These are the activations of a small neural network, seen along a few directions. Each row is one input.
In each table, some parts of the input vary, and every possible input appears once, in random order.
A made-up example of a description, with smaller parts first: one of 3 separate values, together with either a single point or one of 11 places along a line or (one of 4 places along a line, together with one of 5 places around a ring).
Shared parts are said once, and a part with two or three values counts as separate values.
(in the rows, 128 means zero)

Other details of the inputs vary at random and push rows far along two fixed directions, the same in every table; ignore that.

Table:
row 1: [ 72 161 178 174 157 103  92 142 117  68 127]
row 2: [118 152 121 141 128 111 120 125 144 101 141]
row 3: [110 104  90 122  89 159 145 112 119 147 132]
row 4: [137 124 163 142 126 116 136 123 141 101 127]
row 5: [154 113 104 126  95 145 164 132 136 150 141]
row 6: [ 75 167 149 165 172  92  76 139 113 111 125]
row 7: [168 136 162 129 144  99 120 141 148 136 120]
row 8: [156 161 158 134 129 102 126 114 156  85 116]
row 9: [219 125 150 106 119 129 154 114 150 156 109]
row 10: [154 139 147 109 150 115 108 124 139 110 130]
row 11: [ 74 145 174 150 167 106  72 122 115  97 124]
row 12: [124 114 116 121 124 136 120 113 129 158 136]
row 13: [140 144 149 126 144 112 113 127 121 128 107]
row 14: [164 110  69  96  85 159 165 116 136 145 137]
row 15: [121 114 150 129 110 128 131 121 135 112 129]
row 16: [133 147 145 139 134 106 118 135 155  90 137]
row 17: [ 84 177 155 146 181 100  66 119 120  78 117]
row 18: [ 71 116  98 150 122 144 127 129 111 122 146]
row 19: [129 147 160 146 136  99 135 150 149 106 127]
row 20: [116 146 119 140 121 122 144 133 127 124 121]
row 21: [175 142 139 119 138 106 144 130 150 156 125]
row 22: [148 159 138 131 154  99 104 118 151 119 133]
row 23: [149 153 163 165 128 100 134 108 155 107 114]
row 24: [128 144 160 157 118 101 124 113 156 114 128]
row 25: [ 55 117 106 144 128 153 119 125  94 104 130]
row 26: [136 100 128 124  98 138 145 127 146 135 137]
row 27: [113 111 112  98 140 145 131 146 101 143 132]
row 28: [129 133 156 135 121 110 131 142 129 103 123]
row 29: [120 106  95 110  95 154 153 136 107 135 123]
row 30: [ 95 107 108 113 140 160 113 142  89 137 139]
row 31: [103 119  60 101 130 164 115 120 102 146 139]
row 32: [108 163 156 144 177  95  77 134 140  92 133]
row 33: [169 136 165 131 145 112 127 105 144 128 108]
row 34: [121 107 112 105 109 145 159 148 115 128 134]
row 35: [182 133 163 131 142 112 128 135 153 140 125]
row 36: [205 127 139 124  90 107 172 128 166 148 125]
row 37: [151 102  93  93  90 158 181 134 122 150 122]
row 38: [124 107  99 117  99 165 154 130 110 135 128]
row 39: [ 89 111  91 107 117 155 124 138 107 102 147]
row 40: [ 82 122  97 137 146 149 108 117  97 140 130]
row 41: [183 115 162 116 136 120 137 116 146 136 123]
row 42: [ 94 104  83 113 119 165 117 111 100 163 131]
row 43: [125 115 138 145 122 126 138 132 141 115 136]
row 44: [156 135 123 133 101 120 152 127 137 135 117]
row 45: [115  96 108 119 138 150 124 133 116 148 141]
row 46: [158 118 128 106 137 126 142 146 137 154 129]
row 47: [167 137 153 141 143 105 127 111 153 142 127]
row 48: [138 111  86 123  91 163 160 127 117 151 132]
row 49: [ 56 107 111 130 146 148  89 134  99 134 142]
row 50: [ 56 140  90 131 156 143 103 139  85 137 127]
row 51: [ 94  96  94 102 120 168 118 113  96 153 127]
row 52: [174 125 152 138 111 120 152 139 157 125 131]
row 53: [129 109  89 114 124 157 135 133 111 168 143]
row 54: [148 145 171 152 127  90 129 145 155 105 122]
row 55: [182 143 139 124 128 111 133 120 142 154 109]
row 56: [105 135 154 144 119 121 120 110 132 103 115]
row 57: [182 108  99 102  86 138 191 135 149 165 136]
row 58: [ 34 117 102 124 156 147  85 154  66 119 137]
row 59: [170 135 127 127 130 133 135 118 133 156 119]
row 60: [113 147 138 123 156 120 116 133 113 126 112]
Each input here is: one of 2 separate values, together with one of 5 places around a ring, together with either a single point or one of 5 places along a line.
Q: The inputs of row 58 and row 7 match in every part but the place on the ring of 5. If row 28 is changed in the same way as row 58 into row 7, which row does it become?
A: row 54
Q: Change only the choice among 2 separate values in row 50. List by row number the other rows that result.
A: row 20
Q: Change only the place on the ring of 5 in row 17. List by row number the other rows that result.
A: row 10, row 22, row 31, row 32
Q: Change only the place on the line of 5 in row 40. List by row number the other rows that result.
A: row 42, row 50, row 55, row 59

Table:
row 61: [ 77 117 115 148 127 137 123 128 109 129 130]
row 62: [202  99 106  89 101 157 162 105 137 171 119]
row 63: [201  85 108  87  98 152 162 116 149 163 135]
row 64: [ 96 140 133 157 132 115 127 134 122 118 128]
row 65: [141 101  93  94 117 153 138 118 119 173 131]
row 66: [112  98  88 116  93 168 142 116 116 143 139]
row 67: [137 140 119 128 141 128 123 127 118 146 122]
row 68: [113 139 175 147 149 105 104 134 126 110 115]
row 69: [109 147 122 146 118 123 129 133 133 113 131]
row 70: [189  89 107  95 110 148 155 125 143 173 134]
row 71: [200 117 175 113 110 114 149 118 159 129 112]
row 72: [128 140 129 132 141 114 119 142 137 116 134]
row 73: [210 144 196 128 119  88 146 124 173 106 109]
row 74: [ 75 103 102 120 139 160 118 141  94 139 142]
row 75: [183 120 162 115 123 123 146 118 155 128 124]
row 76: [ 97  90  64 100 115 170 131 139 100 138 151]
row 77: [ 96 148 110 135 148 129 111 135 107 121 123]
row 78: [107 157 149 162 133  98 128 134 140  95 121]
row 79: [100 104  62 102 117 176 132 127  88 146 136]
row 80: [110 139 137 151 121 115 132 124 133  97 126]
row 81: [ 89 171 172 160 169  92  97 146 132  80 126]
row 82: [163 167 172 141 153  81 113 120 155 127 116]
row 83: [122 151 165 143 149 106 114 133 137  91 129]
row 84: [ 29 145 122 169 148 133  83 129  97 107 134]
row 85: [184  97  87 101  77 157 179 125 140 178 138]
row 86: [157 120 137 112 112 126 150 145 137 128 122]
row 87: [ 91  87  81 102 111 168 139 153  86 153 141]
row 88: [ 67 128 115 135 151 139 109 150  96 122 143]
row 89: [ 73 137 117 145 159 122  92 146 106 118 141]
row 90: [118 157 165 142 156  99  92 108 139 106 117]
row 91: [171 162 177 148 157  95 112 109 149 130 104]
row 92: [195 163 167 125 135  84 135 120 173 126 112]
row 93: [156 130 124 128  97 131 149 116 147 123 132]
row 94: [ 56 107  97 139 118 155 122 125  97 117 136]
row 95: [126 143 129 123 136 117 116 119 131 117 127]
Q: What is each input in this table made of?
A: one of 5 places around a ring, together with either one of 2 separate values or one of 5 places along a line
Q: The inputs of row 95 and row 65 match in every part but the place on the ring of 5. If row 76 is changed in the same way as row 95 into row 65, which row does it become?
A: row 70

Table:
row 96: [133 151 139 167 140 113 107  92 145 110 126]
row 97: [129 151 131 135 140 110 117  94 131 152 109]
row 98: [ 92 135 169 148 122  96 125 162 131  80 126]
row 99: [ 69  59  60  97 105 209 139 111  62 181 126]
row 100: [114 140 158 105 158 122 105 145 113  70 118]
row 101: [ 60 143 129 158 156 131 115 163  99 100 146]
row 102: [182 140 105 136  91 121 177 140 150 147 121]
row 103: [114 147 150 116 139 128 106 110 120  73 110]
row 104: [ 97 177 125 163 128  86 123 150 141 101 127]
row 105: [129 149 161 124 173  92 112 146 125 139 119]
row 106: [ 85 101   9  68 100 206 140 114  70 142 138]
row 107: [ 91 157 114 175 106 120 131 119 118 107 118]
row 108: [183 146 136 121 118 110 116  92 157 155 120]
row 109: [189 101 150 112 103 147 133  96 142 157 114]
row 110: [183 107 153 101 103 130 127  99 154 151 120]
row 111: [107 136 140 133 173 123 112 147  97 146 119]
row 112: [ 77  86  12  78 121 189 141 138  75 205 143]
row 113: [ 71 160 108 153 171 129  68 133  98 133 130]
row 114: [ 48 130 150 159 151 117  76 112 123  76 138]
row 115: [ 91  82  18  43 121 206 148 169  58 144 152]
row 116: [ 72 143 186 174 156 112 105 146 121  71 130]
row 117: [ 88 123 149 131 141 125 106 105 114 132 112]
row 118: [120 145 149 121 165 104  88 153 123 130 136]
row 119: [104 152 105 157 135 133 132 134 128 124 137]
row 120: [189 129 108 113 124 114 145 122 172 148 142]
row 121: [120 150 160 141 174 110  84 150 113 126 128]
row 122: [199 130 116 128 128 124 146 117 164 149 132]
row 123: [ 46 128 154 149 145 122 106 154 114  78 145]
row 124: [ 64 107 149 149 162 136  88 144 104  87 142]
row 125: [ 75  87  31 107 111 200 138 104  64 195 128]
row 126: [194 141 124 121 141 121 148 115 142 182 106]
row 127: [175 112 158 138  89 139 169 102 158 125 121]
row 128: [ 46 134 137 175 111 131 115 130 101  82 119]
row 129: [187  98 168 106 134 131 151 126 132 161 106]
row 130: [118 160 131 156 116 110 133 104 151 112 132]
row 131: [162 116 145 127  70 117 169 120 158 118 118]
row 132: [112 132 160 147 110 119 135 112 150  98 130]
row 133: [185 135 104 115 100 124 175 129 169 153 140]
row 134: [188 120 146 108 138 105 141 144 163 132 145]
row 135: [183 125 140 110 113 115 172 152 160 137 143]
row 136: [ 69 113 147 134 160 143  76 145  88 117 131]
row 137: [139 136 156 146 165 108 112 146 136 109 138]
row 138: [188 125 108 133  82 146 180  95 154 153 128]
row 139: [184  93 147 125 102 143 148  95 156 131 126]
row 140: [ 90 199 127 137 183 100  80 136 117  72 116]
row 141: [195 138 131 128 116 128 125  88 146 164 114]
row 142: [180 127 132 112  95 105 177 166 152 133 132]
row 143: [192  90 152  80 115 133 135 134 147 157 131]
row 144: [185 124 116 121 106 120 144  91 169 142 135]
row 145: [176  96 165 107 126 115 138 133 164 117 139]
row 146: [173 109 175 102 138 111 140 130 143 149 112]
row 147: [ 98 134 173 162 125 108 127 158 121  82 119]
row 148: [136 167 135 134 158  96  87 127 144 138 127]
row 149: [ 91 157 111 159 100 109 132 123 130 107 125]
row 150: [ 74  69  26  96  83 198 173 182  63 161 155]
Q: What is each input in this table made of?
A: one of 5 places around a ring, together with either a single point or (one of 2 separate values, together with one of 5 places along a line)
Q: The inputs of row 120 and row 145 match in every part but the place on the ring of 5. If row 126 is changed in the same way as row 120 into row 145, which row does it become?
A: row 129
Q: Which other rows agree with row 118 in the place on the ring of 5? List them by row number.
A: row 101, row 105, row 111, row 115, row 121, row 134, row 135, row 137, row 142, row 150
Q: Change only the choice among 2 separate values in row 143. List by row number the other rows that result.
A: row 136
Q: Change only the place on the ring of 5 in row 140. List by row number the other rows that result.
A: row 100, row 103, row 106, row 115
Q: Which other rows agree with row 96 in the place on the ring of 5? List them by row number.
A: row 97, row 106, row 107, row 108, row 125, row 130, row 138, row 141, row 144, row 149
Q: Change only the choice among 2 separate values in row 117. List by row number the other rows that result.
A: row 99
